Each row below holds a small network's activations on one input, seen along a few directions.
In each table, some parts of the input vary, and every possible input appears once, in random order.
Descriptions start from the smaller parts, as in this example, which fits no table here: one of 6 places along a line, together with either a single point or one of 9 places around a ring or (one of 3 separate values, together with one of 8 places around a ring).
Shared parts are said once, and a part with two or three values counts as separate values.
(in the rows, 128 means zero)

Other details of the inputs vary at random and push rows far along two fixed directions, the same in every table; ignore that.

Rows:
R1: [ 70  50 139  68 151 174 123 101 149 146  93 119]
R2: [178 188 149 168 125  80  92 146 133  92 157 105]
R3: [158 176 167 180 111  92  91 116 143  90 167  94]
R4: [146 139  77 131 185 106 152 118  81 200 155 180]
R5: [150 183 152 183  77 102 116 137 129  84 156 115]
R6: [191 185 148 170 109  86 112 149 134  95 150 115]
R7: [122 111 195 100 109 147  65 155 199  39  76  42]
R8: [ 89 109 210 116 107 152  42 124 192  37 104  31]
R9: [ 45  62 121  81 136 190 131 113 131 135  89 116]
R10: [161 132  77 124 166 101 174 123  88 201 148 194]
R11: [ 65  69 107  62 149 180 130 145 133 130  70 119]
R12: [ 47  60 122  81 129 193 134 112 131 136  88 118]
R13: [188 179 149 160 105  78 111 150 134  94 150 122]
R14: [ 75  49 136  67 153 171 129 102 156 147  94 116]
R15: [ 59  61 122  72 135 187 137 122 144 137  82 124]
R16: [171 191 134 173  77  99 126 163 115  86 144 126]
R17: [140 144  58 132 156 114 181 139  78 187 144 190]
R18: [104 115 195  99 121 145  41 152 185  38  87  40]
R19: [151 141  61 133 138 118 193 137  81 192 137 198]
R20: [ 57  59 123  77 124 193 142 115 141 137  82 123]
R21: [171 174 166 183  96  97 111 119 143  94 162 104]
R22: [157 183 150 181  68 103 125 137 130  84 153 123]
R23: [ 59  57 136  77 169 177 106  96 142 150 104 107]
R24: [ 72  53 136  77 156 183 126 100 150 149  94 111]
R25: [178 192 133 166  83  91 130 166 128  84 137 130]
R26: [186 187 152 172 106  89 105 149 127  93 149 117]
R27: [119 133  71 146 143 125 182 108  77 193 161 187]
R28: [151 143  61 127 149 114 188 144  86 189 136 197]
R29: [121 107 194  90 105 138  66 157 199  37  79  49]
R30: [188 186 149 172 107  87 108 149 128  96 152 119]
R31: [ 51  59 124  80 123 196 139 114 132 138  87 120]
R32: [165 128  78 120 169  99 181 122 104 198 144 184]
R33: [171 168 166 172  93  87 114 120 149  92 161 108]
R34: [141 120  91 137 153 111 175  94  92 205 165 188]
R35: [ 67  54 139  78 153 186 121  99 142 149  93 115]
R36: [139 142  62 136 144 118 184 135  72 189 142 192]
R37: [155 138  74 129 189 101 162 118  95 201 153 175]
R38: [145 143  61 131 153 113 184 140  84 191 139 193]
R39: [152 177 169 183 106  97  84 115 129  91 171 100]
R40: [166 175 166 186  92 100 106 119 130  97 167 112]
Each input here is: one of 2 separate values, together with either one of 8 places around a ring or (one of 3 separate values, together with one of 4 places along a line).
Q: Changing only the choice among 2 separate values turns R27 into R17. The same change can be made to R20. Which row results?
A: R19
Q: Changing only the choice among 2 separate values turns R29 into R14. The same change can be made to R32. Which row results?
A: R33
Q: Change only the choice among 3 separate values in R37. List by row number the other rows that result.
A: R7, R32

Rows:
R41: [127  92  99 104 146 142 169 111 100 196 126 184]
R42: [146 113 108 109 173 130 138 123 112 173 122 149]
R43: [129 120  80 101 157 120 159 145 108 164 117 162]
R44: [ 66  46 161  68 120 198 110 116 158 114  72  98]
R45: [ 34  70 140  64 146 170  82 128 147  98  87  89]
R46: [100 104  88 108 142 162 155 134  92 167 110 161]
R47: [137 129  91 151 127 127 185  96  87 195 159 188]
R48: [116 116 178 123  90 131 104 127 183  65 114  77]
R49: [153 138  97 154 156 132 155 111  81 191 154 169]
R50: [114 109  90 129 170 154 159 103  96 198 134 160]
R51: [112  99 138  95 158 141 112 127 166 122 102 100]
R52: [120 130 112 142 142  99 140  89  96 172 179 167]
R53: [131 122 157 117 105 114 119 129 174  89 119 104]
R54: [100 140 157 134  84 146 100 150 158  53 106  74]
R55: [128 132 155 135 129 129 104 128 163  93 125  84]
R56: [131 144  72 138 142 111 179 133 101 167 147 170]
R57: [ 58  85 140  86 114 190 107 142 150  89  70  88]
R58: [147 133 168 120 132 120  80 146 167  80 110  75]
R59: [220 207 160 194  78  58 120 141 120  94 175 138]
R60: [139 163 140 136 100 104 109 162 157  68 119  99]
R61: [107 102  98 122 166 154 157 101 114 183 131 145]
R62: [ 87  89 156 110 104 162 124 110 163 103 107  96]
R63: [138 117 168 110 106 117 103 138 167  84 111  97]
R64: [218 221 169 210  89  74  92 150 117  85 175 116]
R65: [200 245 166 237  99  38  75 124 108  80 222 108]
R66: [153 147  87 125 142 110 154 150  93 158 129 171]
R67: [144 143  80 131 138 123 163 144  78 174 135 185]
Q: Changing only one part turns R67 into R64. The same change can be made to R66. Which row results?
A: R42
Q: What do these inputs look like to the network?
A: one of 3 separate values, together with either a single point or one of 8 places around a ring
Q: Change only the place on the ring of 8 in R41. List by row number the other rows that result.
A: R44, R47, R48, R53, R59, R62, R63
Q: Change only the choice among 3 separate values in R53. List by row number the other rows that result.
A: R51, R60
